A small network was shown many inputs. Here are its activations along a few directions, one row for each input.
Each table varies a few parts of the input and shows all the possible inputs, shuffled.
Descriptions start from the smaller parts, as in this example, which fits no table here: one of 8 places around a ring, together with either a single point or one of 11 places along a line or (one of 3 separate values, together with one of 4 places along a line).
Shared parts are said once, and a part with two or three values counts as separate values.
In the rows, zero is written as 128.

Other details of the inputs shift rows strongly along two fixed directions, in all tables alike. That doesn't count.

A family of inputs:
r1: [105 173 114 128  83 128 110 118 103 190  90]
r2: [128 147 105 125  76 136 115 124 123  94 103]
r3: [105 152 139 139  95 137 101 132 149 154  91]
r4: [142 177 100 115  99 111 101 141 120 154  82]
r5: [152 166 114  78 133 118  93 148 187 100  58]
r6: [114  99 166 129 219  89 150 110 147  93 170]
r7: [131 160  91 109  80 139 128 129 105 122 115]
r8: [135 133 130 145 159 113 150 136 117 176 127]
r9: [164 153  88 112  95 139 137 151 130 139 122]
r10: [141  75 133 106 232 110 167  94 164  55 156]
r11: [130 115 112 114 101 145 124 131 170 103 100]
r12: [144 111 140  81 122 150 106 153 168  46 123]
r13: [100 128 148 174 101 138 116 107  57 213 141]
r14: [ 97 138 150 171 112 111 122 127 102 148 159]
r15: [143 149 123 103 138 124 120 172 170 136  98]
r16: [122 140  94 141  59 143 120 112 107 150 101]
r17: [167 158  81 106 108 132 122 132 126 115 101]
r18: [110  94 169 129 223 111 160 125 161 121 156]
r19: [166 107 109 120 168 125 160 118 141 127 129]
r20: [128 135 105 123  92 136 118 115 135  97 100]
r21: [135 139 120 151 147  99 141 136  98 167 151]
r22: [132 125 132 171 166 103 165 105  78 202 145]
r23: [102 122 157 153 120 143 112 129  96 180 141]
r24: [166 147  90 104  98 144 137 146 146 146  97]
r25: [162 123 103 138 162 117 161 112 103 119 158]
r26: [ 98 138 140 191  83 132 116  89  22 234 145]
r27: [141 128 119 102  89 146  98 129 119  88 107]
r28: [133  85 139 126 197 122 184 121 139  90 187]
r29: [133  93 143 130 131 145 138 135 117 102 166]
r30: [133 121 123 110  75 165 111 152 129 128 122]
r31: [105 115 161 144 131 141 109 143 115 158 150]
r32: [107 105 157 146 197 109 159 103 124 155 152]
r33: [134  83 134 139 132 147 137 106 105 138 147]
r34: [ 98 132 146 189 120 115 132  91  85 185 137]
r35: [133 182  97 144  76 122 117 123  80 214  86]
r36: [118 167 132  74 111 127  90 169 188  93  94]
r37: [110 103 174 162 157 109 122 106  85 134 176]
r38: [164 159  84 113  93 137 131 144 119 132 121]
r39: [130  64 147 134 188 128 165 121 179  75 159]
r40: [116 145 151  85 127 146  81 171 240  77  69]
r41: [129 149  94 115  66 150 140 145 113 164 119]
r42: [102 138 148 179 118 102 122 100  91 150 143]
r43: [128 163  92 117  67 144 134 137  93 141 127]
r44: [123 147 153  91 137 124  81 137 219  55  68]
r45: [133 116 135 159 184  98 160 136 107 162 172]
r46: [125 108 136 145 133 128 153 126 124  82 161]
r47: [104 150 144 129 104 132  96 165 169 112 117]
r48: [137 137 122 143 160  94 137 126 106 150 138]
r49: [135  74 137 147 154 135 143  91  93 130 158]
r50: [110 153 146 120  78 139  78 152 117 137 122]
r51: [102 166 124 127  94 128 116 157 116 167 126]
r52: [167 105 109 124 181 119 160 107 134 118 134]
r53: [107 109 162 183 145 112 128  81  49 179 165]
r54: [116 154 136  80 125 138 102 177 197 111  90]
r55: [173  79 134 114 217 117 181 131 174  88 164]
r56: [129 118 122 115  99 147 129 156 175  92 118]
r57: [135 131 107 120  73 149 101 116  91 130 107]
r58: [102 132 155 171 128 103 123 112 107 133 153]
r59: [ 97 126 154 164 130 126 127 141 131 155 149]
r60: [106 137 149 172  96 117 107  99  45 183 149]
r61: [143 114 126  79  94 170  97 156 181  90  93]
r62: [126  81 149 147 170 122 167 130 147  71 177]
r63: [135  99 114 115 167 125 157 100 137 113 135]
r64: [141  73 156 120 183 127 140 114 132  53 168]
r65: [113 170 122 103 101 116  98 131 137 132  91]
r66: [127 149 110 128  71 139 119 133 119  93 112]
r67: [136  93 119 106 167 129 158 113 158 108 132]
r68: [168 146  87 103 131 132 126 125 140 109  98]
r69: [131 163  84 109  76 137 124 121 100 130 105]
r70: [114 133 158 103 121 145  81 168 167 102 121]
r71: [114 120 150 123 188 101 136 101 142 116 130]
r72: [135  95 123 109 164 134 166 123 158 111 142]
Description of these inputs: one of 2 separate values, together with one of 4 places along a line, together with one of 9 places around a ring.
The inputs of r18 and r40 match in every part but the place on the line of 4. If r6 is changed in the same way as r18 into r40, which row does it become?
> r58
The inputs of r21 and r50 match in every part but the place on the line of 4. If r9 is changed in the same way as r21 into r50, which row does it become?
> r29
Change only the place on the ring of 9 in r23. List by row number the other rows that result.
> r13, r26, r31, r37, r50, r53, r60, r70
Change only the place on the line of 4 in r41. List by row number the other rows that result.
> r30, r55, r56
Change only the choice among 2 separate values in r26. List by row number the other rows that result.
> r49

A family of inputs:
r73: [105 117 148 187 125 115 150 111  79 154 177]
r74: [104 129 145 141 108 133 128 135 117 130 147]
r75: [109 159 131 122 102 135 103 130 100 150 120]
r76: [131  88 137 187 186  93 178  99  71 165 196]
r77: [110 171 114  97  45 147  72 159 132 141  79]
r78: [150 135 118  73 109 148  91 168 189 106  78]
r79: [136  99 141 135 213  98 169 114 163  95 150]
r80: [127 114 147 116 129 127  95 134 152 108 109]
r81: [118 114 131 175 137 118 174 122  82 168 189]
r82: [151 181  96  99  63 149  88 156 133 157  63]
r83: [130 195 114  80  63 140  63 161 172  96  53]
r84: [133 135 115 112 125 116 126 150 145 119 126]
r85: [151 153  93  93  88 143 115 140 120  98  84]
r86: [129 130 150 141 161 109 121 113 124 112 136]
r87: [134 107 124 182 143 110 157 108  65 185 168]
r88: [112 176 114 153  44 143  93 119  48 216 108]
r89: [150 147  98 113  86 136 133 102  79 128 118]
r90: [106 176 118 160  76 121 117 117  54 186 134]
r91: [143 102 147  94 163 151 126 156 203  79 122]
r92: [140  98 121 120 134 145 151 139 133  76 136]
r93: [109 128 138 156 149 108 139 105 120 128 137]
r94: [112 146 121 172  68 123 106 116  61 191 127]
r95: [125 158 131 136  92 134  94 123  97 162 103]
r96: [105 134 142 150 103 128 129 133 112 132 147]
r97: [133 100 147 141 217 102 174 113 113 126 185]
r98: [117 115 154 151 135 125 129 126 132 111 145]
r99: [152 107 109  78 132 135 121 149 172  48  98]
r100: [125 151 108 175  69 134 142 132  72 194 145]
r101: [139  87 150  90 216 110 145 146 202  58 150]
r102: [158 102 150 126 217 106 150 121 161  92 146]
r103: [123 130 121 178 109 122 160 126  79 177 171]
r104: [118 174  98 121  28 160 109 165 106 182 104]
r105: [133 154 103 139 110 119 137 124 123 156 105]
r106: [117  78 173 144 179 131 140 117 142 104 165]
r107: [140 106 140 146 152 132 146 135 145 118 148]
r108: [143 178  62 141  36 155 114 110  48 184 122]
r109: [120 125 145  79 141 128  95 153 194  63 106]
r110: [102 116 145 139 153 121 139 106 124 135 143]
r111: [142 100 143 127 157 141 138 142 168 104 136]
r112: [124 114 159 104 177 127 113 126 155  93 129]
r113: [106 170 106 166  39 136 105 109  62 215  98]
r114: [129 106 129 143 162 127 159 109 120 164 135]
r115: [141 150  90 118  61 141 134  98  93 141 100]
r116: [107 121 143 180  97 139 129 112  72 178 150]
r117: [138 101 136 103 163 129 132 145 161 114 132]
r118: [155 111 114  91 111 131 129 115 138  80 119]
r119: [141 149 107 107 107 122 112 156 157 114 104]
r120: [152 132 129 100 148 137 120 142 151 128 108]
r121: [107 126 140 140 153 111 137 110 136 117 137]
r122: [112 116 145 136 146 108 124 125 127 110 148]
r123: [136 157 110 106 107 143 116 145 117 162 105]
r124: [129 110 152  83 143 135  89 147 189  78  99]
r125: [114 179 108 122  37 131  77 150 116 147  83]
r126: [141 115  97 139 100 156 139 118 113 117 156]
r127: [132 113 133  78 184 126 141 143 211  79 109]
r128: [148 147 112  80 118 142 106 151 203 103  59]
r129: [116 129 149 125 163 118 125 121 124 111 146]
r130: [137  99 168 131 210 105 127 109 158  79 146]
r131: [141  97 132 147 159 120 141 124 117 146 146]
r132: [107  81 160 171 177 110 149  98  77 154 189]
r133: [137 101 147  89 168 147 131 159 204  75 128]
r134: [116 121 118 173 155 102 180 100  78 181 168]
r135: [120  89 142 148 216 100 187 103 129 129 176]
r136: [140 134 117 134 137 120 139 121 141 139 107]
r137: [118 105 126 161 145 115 165 116  65 188 180]
r138: [125  97 144 168 203 107 185  98  62 175 202]
r139: [149 151 121 109 144 116 127 143 155 107 113]
r140: [106 140 127 181 112 111 138  93  74 179 141]
r141: [114 167 125  77  53 164  74 175 177 100  73]
r142: [119 112 147 154 144 105 123 115 114 124 147]
r143: [130 131 143  99 144 126 100 130 199  76  81]
r144: [155 108 127  77 118 150 130 135 178  47 114]
r145: [147 169  65  94  47 162  96 129 145 118  74]
r146: [146 142  92  73  95 146 114 146 174  69  59]
r147: [147 146 120 138 140 113 138 127 113 143 128]
r148: [101 124 140 144 147 117 141 108 119 135 144]
r149: [125 147 104 100 106 143 124 142 152 150  88]
r150: [110 122 139 140 126 129 121 108 120 153 119]
r151: [108 127 138 112 129 135 113 123 153 123 107]
r152: [141 108 145 124 216 100 161 125 147  94 164]
r153: [ 99 145 130 159  58 151 117 128  71 190 135]
r154: [152  98 102 115 148 137 132 112 141  82 152]
r155: [123  88 151 149 186 119 176 127 126 124 193]
r156: [127 143 139 101  90 152  84 159 182  88  82]
Describe the family of inputs behind these rows.
> one of 4 places along a line, together with either one of 3 separate values or (one of 2 separate values, together with one of 9 places around a ring)
The inputs of r138 and r104 match in every part but the place on the line of 4. If r86 is changed in the same way as r138 into r104, which row does it become?
> r98
The inputs of r84 and r134 match in every part but the place on the line of 4. If r118 is changed in the same way as r84 into r134, which row does it become?
> r115
The inputs of r100 and r147 match in every part but the place on the line of 4. If r155 is changed in the same way as r100 into r147, which row does it become?
> r97
Change only the choice among 3 separate values in r115. List by row number the other rows that result.
> r145, r146
Change only the place on the ring of 9 in r95. List by row number the other rows that result.
> r75, r83, r86, r88, r90, r112, r129, r130
A walk changes only the place on the line of 4. It starts at r150 and steps to r88. List the rest of the walk in order.
> r124, r106
Change only the choice among 2 separate values in r152. List by row number the other rows that result.
> r90
Change only the place on the line of 4 in r136. List by row number the other rows that result.
> r87, r102, r107

A family of inputs:
r157: [127 121 147 103 166 118 110 125 173  91 108]
r158: [126 124 146 105 162 127 115 136 169 112 109]
r159: [133 111 112 165 133 123 166 110  68 158 180]
r160: [120 134 140 135 123 125 127 140 125 154 139]
r161: [120 172 125 103  98 134  94 151 152 114  83]
r162: [126 114 148 106 143 132 109 141 183  70 131]
r163: [155 154  95  85  91 139 106 140 158 105  76]
r164: [143 107 116 145 156 118 163 104 113 144 147]
r165: [115 153 118 131  64 141  98 126 104 149  98]
r166: [129 121 146 105 149 122 107 122 169  85 109]
r167: [111 109 147 162 154 113 144 107  99 123 170]
r168: [135 103 120 146 156 128 169 108 107 142 151]
r169: [111 182 100 136  17 160  88 150  87 204  88]
r170: [128 111 113 170 145 118 179 110  75 167 175]
r171: [117 120 140 135 119 143 116 122 127 119 128]
r172: [106 144 124 165  69 136 129 133  67 189 145]
r173: [109 106 151 168 153 120 160 117  87 166 184]
r174: [120 165 118 123  77 132  97 135 115 170  86]
r175: [120 142 123 125  70 148 100 141 126 152 103]
r176: [149 117 118 145 154 111 160 111  99 129 156]
r177: [150 124 116 105 161 122 147 141 180  85 118]
r178: [148 106 118  93 147 141 136 132 168  81 119]
r179: [131 129 152 106 169 112 114 142 184  82 115]
r180: [128 152 129  88 104 147  86 160 175 120  81]
r181: [145 130 102 129 108 127 143 127  95 131 136]
r182: [121 139 137 127 136 118 121 140 137 141 129]
r183: [113 117 149 156 160 108 142 105 103 127 165]
r184: [151  77 132 124 204 122 159 109 137  78 156]
Describe the family of inputs behind these rows.
> one of 2 separate values, together with either one of 5 places around a ring or one of 9 places around a ring
The inputs of r176 and r163 match in every part but the choice among 2 separate values. If r161 is changed in the same way as r176 into r163, which row does it become?
> r157
Change only the choice among 2 separate values in r172. List by row number the other rows that result.
> r175
A walk changes only the place on the ring of 5. It starts at r164 and steps to r163. List the rest of the walk in order.
> r184, r178, r168
